A small network was shown many inputs. Here are its activations along a few directions, one row for each input.
Each table varies a few parts of the input and shows all the possible inputs, shuffled.
Descriptions start from the smaller parts, as in this example, which fits no table here: values(2) and (point or line(11) or (ring(5) and line(6))).
Shared parts are said once, and a part with two or three values counts as separate values.

Other details of the inputs shift rows strongly along two fixed directions, in all tables alike. That doesn't count.

Rows:
row 1: [-6,2,-39,-11,17,-36,22,-4,1,-37,34,-18,-18]
row 2: [-20,82,-23,4,-16,-28,37,-15,-61,2,-35,0,26]
row 3: [-51,9,-39,5,21,-18,14,12,-40,-4,20,6,-2]
row 4: [33,-17,37,-3,-12,33,-31,2,18,14,-20,-7,-5]
row 5: [-7,-9,-5,-2,4,-11,-6,17,-3,13,-1,6,-22]
row 6: [-22,76,-18,4,-16,-25,27,-18,-61,-3,-39,-9,30]
row 7: [-15,53,-10,-3,-40,-45,19,-23,-26,-21,-37,16,20]
row 8: [-19,-76,-10,13,48,-12,-7,25,4,19,64,-9,-44]
row 9: [-59,9,-43,8,6,-88,28,-15,-57,-31,24,6,-7]
row 10: [-31,3,-17,1,6,-39,-2,11,-39,-2,10,-2,-25]
row 11: [3,7,14,-6,-8,42,-16,4,4,3,-26,0,22]
row 12: [39,21,33,1,-27,18,-14,-9,5,18,-38,-8,6]
row 13: [20,-25,30,-3,-26,31,-11,-3,56,-1,-11,19,7]
row 14: [29,-7,24,-1,-27,11,3,-16,29,5,-12,8,16]
row 15: [29,-28,24,-3,-22,26,-6,-6,53,12,-4,17,11]
row 16: [35,12,14,-17,28,53,-11,0,39,-13,11,-9,5]
row 17: [31,-6,25,1,-28,13,-6,-24,24,0,-18,5,20]
row 18: [11,26,20,-6,-16,37,-12,-7,-3,4,-42,-7,33]
row 19: [58,18,22,-7,4,24,-14,15,36,-13,-9,-12,-4]
row 20: [-35,-74,-25,15,59,22,-4,24,10,14,65,1,-24]
row 21: [-22,-75,-15,10,46,-9,-10,30,11,21,63,-1,-45]
Each input here is: values(3) and (point or ring(6)).
Changing only the values(3) part turns row 3 into row 5. The same change can be made to row 20. Which row results?
> row 21
Change only the values(3) part in row 17. List by row number the other rows that result.
> row 6, row 12
Change only the values(3) part in row 4. List by row number the other rows that result.
> row 9, row 18

Rows:
row 22: [71,11,50,-9,-37,50,-21,-14,46,6,-43,-6,19]
row 23: [35,0,47,3,-39,57,-21,-9,23,36,-54,9,21]
row 24: [-13,-45,-9,0,11,-16,-4,-3,20,-21,30,4,-12]
row 25: [30,80,11,-9,-29,35,5,-3,-6,6,-58,4,29]
row 26: [8,-56,1,3,35,34,-10,18,37,12,37,-4,-19]
row 27: [-35,14,-37,-2,6,-76,20,1,-35,-22,27,4,-25]
row 28: [44,29,32,-6,-40,26,-5,-25,21,-4,-47,3,31]
row 29: [4,86,-6,-7,-26,6,19,-13,-32,-1,-49,1,37]
row 30: [-25,1,-32,6,14,-48,24,1,-23,-8,33,3,-17]
row 31: [55,-32,46,-10,-30,59,-20,-9,78,2,-19,14,15]
row 32: [3,-67,9,5,34,40,-13,12,42,9,38,-4,-7]
row 33: [-11,-40,-4,4,31,13,-7,2,11,-4,27,-10,-6]
row 34: [38,68,21,-9,-36,16,3,-15,-10,0,-58,-9,26]
row 35: [22,75,5,-5,-37,-34,17,-18,-27,-4,-39,0,10]
row 36: [7,91,-6,-9,-21,1,9,-5,-46,-8,-52,-10,26]
row 37: [-40,37,-37,1,33,-37,13,19,-59,-7,17,-8,-15]
row 38: [13,-54,8,2,38,27,-19,22,30,12,33,-12,-25]
row 39: [-26,-67,12,8,28,43,-29,22,5,33,21,2,-14]
row 40: [-32,6,-28,6,9,-51,27,-7,-28,-11,26,3,-3]
row 41: [-5,-72,8,2,53,61,-33,20,37,4,38,-12,-9]
row 42: [-39,10,-40,-1,5,-78,21,-3,-37,-28,27,-3,-20]
row 43: [-46,-10,-20,16,-4,-54,15,-3,-43,10,12,9,-8]
row 44: [-40,12,-43,0,3,-70,30,-1,-28,-22,31,10,-20]
row 45: [-16,-75,9,10,-1,-3,-20,10,25,10,21,13,-15]
What do these inputs look like to the network?
> line(4) and (point or ring(5))
Changing only the line(4) part turns row 44 into row 26. The same change can be made to row 42. Which row results?
> row 34
Start at row 40 and move only the ring(5) part, one step at a time. The first step leads to row 30. Which rows follow, in order?
> row 35, row 22, row 28
Change only the ring(5) part in row 41. List by row number the other rows that result.
> row 25, row 29, row 36, row 37
